Questions about the row below.
1) Read off the last entry.
2) Read off the 1st entry.
3) Read off the entry just left of 131.
4) Read off the entry just left of 124.
5) Read off the entry just right of 153.
6) Read off the 5th entry.
7) Read off the second entry from the right.
[153, 141, 141, 133, 137, 151, 122, 118, 133, 131, 119, 124, 133, 133, 121]
1) 121
2) 153
3) 133
4) 119
5) 141
6) 137
7) 133

grid = [112 154 129 124 128 138 126 132 147 115 109 120 128 118 122]
The entry just right of 154 is 129
What is the entry just left of 115?
A: 147
What is the entry just left of the largest entry?
A: 112
The entry just left of 122 is 118
The entry just left of the centre entry is 126

[[152 157 157 153 146 139 133 131 129 128 128 128 129 128 128]
 [151 157 157 154 148 140 134 131 129 128 128 128 128 128 128]
 [147 154 157 156 151 143 137 132 130 128 128 129 128 128 127]]
Counting starts at 0.
The entry at row 2, column 0 -> 147
The entry at row 2, column 1?
Answer: 154
The top-left entry is 152
The entry just left of the centre entry is 134
The entry in the bottom-right corner is 127
The top-right entry: 128
The centre entry?
Answer: 131
The entry just left of 133?
Answer: 139
The entry in row 0 and column 1?
Answer: 157
The entry in row 0 and column 2: 157
The entry at row 1, column 0 is 151

Questions about the array below.
1) Report the bottom-right entry.
2) Report the entry in the top-right corner.
3) Report the first entry, reading row by row.
4) Report the first entry in the row that holds the largest entry.
5) Report the entry directly below 142.
6) Report the entry directly above the smallest entry.
7) Report the third entry on the main diagonal.
8) Report the 4th-last entry, reading row by row.
[[132 126 131 142 139 126 129 132 127 125 127 131 122 120]
 [129 125 119 130 132 132 136 130 126 124 128 121 127 128]
 [131 106 120 125 123 128 125 128 131 125 126 132 143 123]]
1) 123
2) 120
3) 132
4) 131
5) 130
6) 125
7) 120
8) 126
